A small network was shown many inputs. Here are its activations along a few directions, one row for each input.
In each table, some parts of the input vary, and every possible input appears once, in random order.
A made-up example of a description, with smaller parts first: line(6) and (point or ring(9) or (values(3) and ring(5))).
Shared parts are said once, and a part with two or three values counts as separate values.

Rows:
r1: [  1 -40 -30 -15 -31  29  -4   4  -5   4  -8  27  53 -54]
r2: [ 39  12 -44 -12  39 -14  52 -10  -4  17 -30  14  24 -30]
r3: [-22 -56  -1 -20 -48  10 -42  27  10 -13  31   2 -70  40]
r4: [-40 -54   7  21 -22  14 -17  27 -13  -1  35 -38 -34 -14]
r5: [ 55  30  22  26  22   0   9  15  17 -23  35 -42 -36  59]
r6: [ 78  31 -23  -3  15 -15  35 -17  35 -35 -17  19  45  12]
r7: [-46  52  45   6  26  -8  18 -14  12  -7 -44  76  54  -9]
r8: [-71  51  88  27  24  -7   3   7 -14  -7  16  12 -29  30]
r9: [  2   8 -42  -2 -11 -21 -14 -46  -4  33 -34   0  42 -52]
r10: [ 21 -40 -39 -53 -58  32 -32   4  13  -8 -14  68  15   0]
r11: [-25  -5  12  10   3 -12 -42 -21 -24  19  16 -79 -15  -2]
r12: [  8   9   4  15  39 -10  34  25 -24  21  13 -57 -49  19]
Changing only one part turns r4 into r1. The same change can be made to r3. Which row results? -> r10
Describe the family of inputs behind these rows. -> values(2) and (point or line(5))

Rows:
r13: [-32  26  20 -11 -22 -19 -32 -24  12   3 -20  14 -27  32]
r14: [-29  -4  24   9  51   8  23  18  -8  -5  19   8 -35   3]
r15: [-17   3  16   6 -12   2   3  12  14 -30   8  54 -39  31]
r16: [-14 -21 -16  31   9 -13  -4  -8  -3  19  26 -29  13 -47]
r17: [ 27 -43 -10 -13 -12  30   2  25  21 -31  14  -3 -25  22]
r18: [ -3  34  39  -5 -10  -8  25  23  13  33  23   9  17   0]
r19: [ 44  32   2 -18  26   3  12 -14  28 -13 -21  26  34  14]
r20: [ 31  35  -4  52  16 -24  20  -3  -8  -4  12 -35  -5   8]
r21: [-41  20  31  -9  39 -16 -12 -21 -14  24   4 -31 -20   0]
r22: [ 31 -36 -30  -2   2   5  24  34 -18 -15  18 -24 -38  17]
r23: [-53  20  50 -10  -2   6 -22  -9 -22   1 -12 -13   3  10]
r24: [-21  22  19  46  37 -22   9 -14   0  10  24 -17   9 -27]
r25: [-23 -18 -14 -25 -49 -11 -45 -18   9  12 -19   3 -23  12]
r26: [ 54  -3 -56 -21  10  -4  28  -3 -18  12 -18  -7  16 -10]
r27: [-40  -3  43   8   9  33  14  28 -19 -28   5  27 -13  12]
r28: [ 23   7   3  14  32  -2  33  29 -14 -21  14 -11 -42  39]
r29: [  5  23  30 -15   6  -4 -24 -17  22  -7  -8 -30 -12  43]
r30: [ -2  28   2 -10  57  -1  28 -20 -11  22 -16  27  18 -28]
r31: [ -7 -41 -17  -9 -39   6 -16  19  11 -21  16  45 -29  11]
r32: [  4 -16 -32 -27  31   1  15 -14 -12  28  -6  14  29 -46]
r33: [ 48  39 -20  -6  40 -16  32  -6 -14   6 -16   8  18  12]
r34: [  7  -8   2 -17 -40   8  15  29   9  43  19  -3  14 -21]
r35: [-10 -14 -17 -26  -9  28   4   1 -18   7 -33  31  47 -36]
r36: [-25 -20   1  33 -32  16 -14   5 -13  -2   2 -10  30 -38]
r37: [ 40  -8 -38  37 -11 -19   3   4 -11   5  22 -45   4 -11]
r38: [ 16 -10 -40 -30 -31  -9  -6 -18  12   4 -21  60  28 -18]
r39: [-10  27  11  43 -24 -31 -13 -18  24 -14   9  29   8   2]
r40: [ -1 -14 -25  30 -54 -16 -24 -11  19  -3   4  18   5 -20]
r41: [-33  21  38  45  -3  -1  -3  -1  -8 -13   7   2  33 -17]
r42: [ 13  33  10  -3  19 -22  -5  -9 -22  10   0 -47 -29  36]
r43: [-33 -48   8  -6 -17  38   0  36 -20 -18   3  14  -7  -6]
r44: [-33 -24  -5 -22  13  -6 -28 -13 -16  37   3 -41 -16 -17]
r45: [ 20 -10 -27 -17 -10 -10 -13  -3 -25  20  -6 -60 -31  15]
r46: [ 25  27  17  39   2  -4   1 -12  33 -22   7 -17  10  13]
r47: [ 32 -17 -19  25 -23   2 -12  -3  33 -13   6 -30  16  -5]
r48: [  8  33  -7 -14  -3 -13   7 -22  16  -2 -34  71  18   3]
r49: [-21 -48 -10  -6  22  15  14  23 -12   1  23  -5 -31 -19]
r50: [ 12 -19  -5 -31 -23   7 -29 -12  19  -2 -11 -45 -14  20]
r51: [-16  29  20 -11  19  15  11  -4 -15  -2 -27  44  49 -16]
r52: [ 50 -10 -35 -33  -3  16   6  -9  25  -5 -26  12  32  -6]
r53: [-45 -23  14 -23 -28  16 -39   0 -24  13 -13 -23   8  -8]
r54: [ 20   0  26   1  17  17  11  18  24 -40  19  10 -23  43]
Changing only one part turns r42 into r45. The same change can be made to r13. Which row results? -> r25
Describe the family of inputs behind these rows. -> values(2) and (point or (values(4) and ring(5)))
Which other rows does r47 become when the values(4) part takes its other values? List them by row number. -> r17, r50, r52
Which other rows does r34 become when the values(2) part takes its other values? List them by row number. -> r18
Which other rows does r35 become when the ring(5) part takes its other values? List them by row number. -> r26, r32, r38, r52

Rows:
r55: [-22  15  31 -29   1   8 -11 -13  12   9  -4  14   5  11]
r56: [ 31  23 -21  15  40   0  32  -3   8   4  -2  23  18 -18]
r57: [-29   5  23   8 -27  -4 -22  -7  24   8   8   1  10  -7]
r58: [-33 -31  19 -14 -31  16 -20  22  16 -11  14  15 -21   5]
r59: [ -1  30  13  11  22   4  41  -2  -4   1   4  22  24 -15]
r60: [-13 -10 -19  12  -1 -18  -9   3  -9  10  10 -21  12 -29]
r61: [ 45 -46 -41 -25 -33  12 -12  13   2 -11  -3   4   1  -2]
r62: [ 33  -3 -30 -35  -5  -6   5 -11   3  14 -29  -1   9   3]
r63: [ 13  20  -6  13  42 -10  31   6 -11  -7   9  11  25 -16]
r64: [-21 -21   5   0 -40   1 -21   0   8 -17  10  32 -25  23]
r65: [  2  21  32   8  40 -14   1   2 -15   0  20 -76 -66  53]
r66: [-23 -41   1  -9 -27  21   3  13 -16   0  14   6 -15 -15]
r67: [  3 -47 -35  -7 -13  20  -1  12   4   3  13   7 -15 -11]
r68: [ 22  41  37  46  56 -18  30  12  -5 -17  31 -56 -47  48]
r69: [ 15  -1 -24 -23  20  11   5 -19  -3  22  -9   3   7  -9]
r70: [-37 -32   9  -5 -24  24 -16  33 -15  -3   7   5 -13   1]
r71: [ 47   6 -37 -42  -1  -2  -3 -12   5   6 -27   3  20   2]
r72: [-12  32  27  18  34   4  19  -3   7 -23 -13  27  24  -2]
r73: [ -6 -29  19  20   6   4  -9  34 -10 -22  38 -77 -87  44]
r74: [-23  -2  -2   9 -21   0  -2  -3  -8  13   2 -15   9 -31]
r75: [ 54  17 -21   5  14 -18  32  -2  10   1 -19  23  23  -5]
r76: [-2 34 37  9 17  4 18 -4 22 -9  7 34 23  6]
r77: [-36 -41  15  -5 -20  30 -16  10   1 -25   3   7  -8   6]
r78: [ -5  32  30  21  26   5  20   6 -11   6  -2  28  26   0]
r79: [ 30 -15 -36   2 -33 -13  -6  -8  13  10 -15 -16  17 -15]
r80: [-15  30   9 -18  -6  -8 -14 -24   3  -4 -16  26  -6  23]
r81: [-32  11  23 -19  16   9  -7 -17  -1  -3 -21  10   9   8]
r82: [-33   3  12  16 -19   4 -21  10  -9  15  -3 -12  13 -14]
r83: [-22  20   2  19 -33 -20 -24 -19  16  -6  -3  14  -1   5]
r84: [-14   9   9 -25  10   4   8 -12 -24  19 -13   3   0 -16]
r85: [  7  49  18  22  12 -19  13 -14  10 -17  -6  49   8  15]
r86: [-30  15  21 -20   8  12  -7   1 -16  22 -13   6  10   8]
r87: [ -1   8  21  43  12 -19 -13  10  -4  -7  29 -94 -61  31]
r88: [ 13 -13 -29  17  -6  -4  -8 -16   4  23   2  -8  10 -29]
r89: [ 72  23 -27  -2  17  -9  22  -4  10 -10 -15  24  36  -6]
r90: [-10   1 -10 -24  26 -10   5  -5 -16  16   1  -3   8  -7]
r91: [-30  -3  19  20 -10  -1 -21 -18   4  -4  -8  -3  15 -13]
r92: [ 48  -9 -42  -6 -30  -3 -15 -11  11   0 -11 -16  31 -16]
r93: [ 27 -52 -36 -17 -36   1  -3  16   4  -2  -8   4 -13  -2]
r94: [-13 -49 -18  -7  -4   0  -6  23 -20  -5  19  -2 -16 -16]
Changing only one part turns r59 into r66. The same change can be made to r63. Which row results? -> r94
Describe the family of inputs behind these rows. -> line(4) and (point or line(9))

Rows:
r95: [ 37  50 -18  23  26 -24  28 -28   5  22 -14  20  56 -35]
r96: [ 26 -51 -52 -31 -29   8 -22   3  -5  15  -6 -53  -1  -8]
r97: [-66  45  75  43  29 -20 -12  -9 -15   7  23 -38 -42  20]
r98: [ 63   2 -25 -12   7 -11  12   1  23 -22   0  -9 -32  45]
r99: [-30 -32 -28 -44 -45  20 -22 -12  -9  19 -35  66  48 -51]
r100: [-78 -45  34   7 -49   8 -53  10 -10   2  24 -36 -52   6]
r101: [ -3  30  25  38  47 -15  27   6 -38  12  25 -52 -35   6]
r102: [-16  54  20 -15  39  -2  20 -30  -4  30 -30  60  65 -41]
r103: [ 16 -13  15  12  13   8  20  35   0 -33  29 -17 -52  44]
r104: [  2  18   5 -36  -5  15  16   2  23 -15 -31  97  42   3]
r105: [ 38  36 -12   9  54 -21  14 -21 -10  14  -6 -54   8   7]
r106: [ 19 -45 -59 -14 -45  12 -15  -5  11   9 -18  17  58 -50]
r107: [ 58  14 -28   0 -18  -3  24   2  32 -23 -13  56  35   6]
r108: [-47   3  65  20  -3   9 -20  19  18 -44  23  -5 -56  59]
r109: [-19 -66 -18   0 -21  14 -17  25 -22   6  28 -51 -42 -11]
Changing only one part turns r108 into r100. The same change can be made to r107. Which row results? -> r106
Describe the family of inputs behind these rows. -> values(3) and line(5)
Which other rows does r99 become when the values(3) part takes its other values? List them by row number. -> r102, r104
